Each row below holds a small network's activations on one record, seen along a few directions.
Records have a field called LUS. Each example row is followed by its value.
The largest differences between rows may come from other fields.
In the rows, zero is written as 500.
Random noise pushes rows far along 9 fixed directions. That doesn't count. These rows show it; they differ only by the noise:
[246 371 414 550 388 432 442 541 589 525 453 556 487 396 597 506 380 620
 724 416 662 529 403 539 459]
[321 489 372 496 396 359 665 686 454 474 464 451 514 241 388 539 447 592
 603 565 453 428 401 489 309]
[636 415 674 347 365 685 528 187 401 376 639 438 511 587 479 528 471 427
 712 569 458 614 420 502 454]
[541 501 647 489 437 640 354 410 535 511 566 439 448 641 493 523 490 498
 575 564 517 547 489 541 586]
[617 618 582 587 532 540 434 372 568 431 565 464 439 581 498 385 473 454
 423 525 471 445 564 546 530]
[368 448 513 567 416 456 476 467 488 445 530 537 450 427 520 427 410 525
 615 476 530 452 480 529 435]
[735 485 521 465 381 542 583 569 524 408 514 711 456 358 163 404 674 416
 364 470 390 545 372 576 209]
[579 669 579 606 582 684 613 443 681 549 444 337 478 625 306 504 541 463
 457 461 494 651 406 537 592]
[283 412 518 452 337 366 353 491 573 445 608 368 521 394 770 551 285 661
 812 646 595 394 518 520 468]
[636 544 458 583 523 533 394 664 643 581 413 682 445 515 332 424 658 486
 294 417 538 535 452 583 445]
[549 707 505 587 650 507 615 628 444 575 447 324 507 539 360 492 573 461
 333 600 385 427 546 459 540]

[392 331 457 617 534 521 209 728 375 736 384 840 403 602 496 476 624 460
 348 322 593 473 570 507 628] | tife
[484 331 560 462 654 506 671 408 146 574 426 579 672 562 607 389 631 341
 619 412 543 563 487 366 394] | sif
[400 405 532 556 353 401 435 508 517 452 599 568 438 335 533 484 365 508
 606 491 446 370 544 527 426] | nifu
[686 433 558 292 496 585 366 420 466 490 581 542 530 665 611 629 569 475
 433 546 515 576 583 471 598] | vened
[506 462 529 503 400 504 447 248 548 371 625 499 451 483 627 472 324 493
 625 481 497 457 542 527 524] | tife
[406 434 419 530 504 402 634 681 501 508 393 623 544 339 394 429 583 505
 480 405 540 531 401 497 308] | botis
[550 531 607 455 391 497 304 394 446 343 642 506 396 552 550 425 444 528
 482 652 447 378 578 552 502] | botis
[533 688 444 465 400 588 356 569 703 533 518 281 402 559 409 687 430 666
 487 691 483 495 444 583 652] | nefi
[495 475 583 528 609 424 567 391 326 443 594 493 529 522 650 448 441 368
 442 462 416 381 722 400 544] | sifun
[513 575 635 584 703 448 596 624 504 598 458 373 628 545 551 410 609 428
 447 540 487 479 576 441 486] | vened
[519 627 572 545 364 582 370 534 804 519 593 312 387 499 406 662 371 594
 529 607 433 484 494 594 643] | nifu
[640 454 534 510 473 261 308 613 497 409 611 729 502 356 643 299 550 468
 348 566 443 250 679 539 302] | koles
[564 517 372 407 431 453 254 612 412 550 512 554 441 521 556 586 515 597
 414 652 492 364 551 522 545] | nefi
[372 627 643 641 483 557 552 700 497 559 501 364 390 491 222 523 529 499
 428 586 339 452 499 518 565] | koles
[582 449 495 448 518 469 477 551 349 488 548 635 473 495 476 536 557 412
 321 467 403 426 644 450 509] | sifun
[489 578 754 661 461 503 442 380 670 371 624 422 437 515 509 297 421 469
 574 535 487 441 537 584 441] | sif

Which value of LUS does each new row have?
[300 509 463 558 462 604 528 417 504 497 427 445 424 568 433 524 420 574
 617 435 588 614 373 530 611] | botis
[615 349 557 427 426 591 397 487 433 585 533 643 500 530 469 575 566 423
 525 456 472 544 493 497 503] | nifu
[575 598 678 552 563 467 411 552 841 482 560 367 558 557 624 440 514 530
 478 554 577 517 576 554 505] | vened
[336 392 398 474 480 465 534 345 218 485 522 511 488 484 647 548 350 482
 631 469 481 416 559 412 585] | tife
[403 398 430 492 601 275 678 795 481 584 382 570 696 287 563 429 630 506
 524 462 554 486 471 430 252] | vened
[748 534 438 422 488 496 644 172 685 318 566 471 598 426 602 421 421 469
 589 455 538 577 433 535 357] | nefi
[347 359 642 601 619 486 322 770 368 691 411 684 509 628 544 414 683 436
 398 400 600 498 603 461 556] | vened
[773 587 194 384 461 598 436 469 460 519 401 670 412 541 313 600 604 543
 269 486 479 543 386 557 527] | nefi
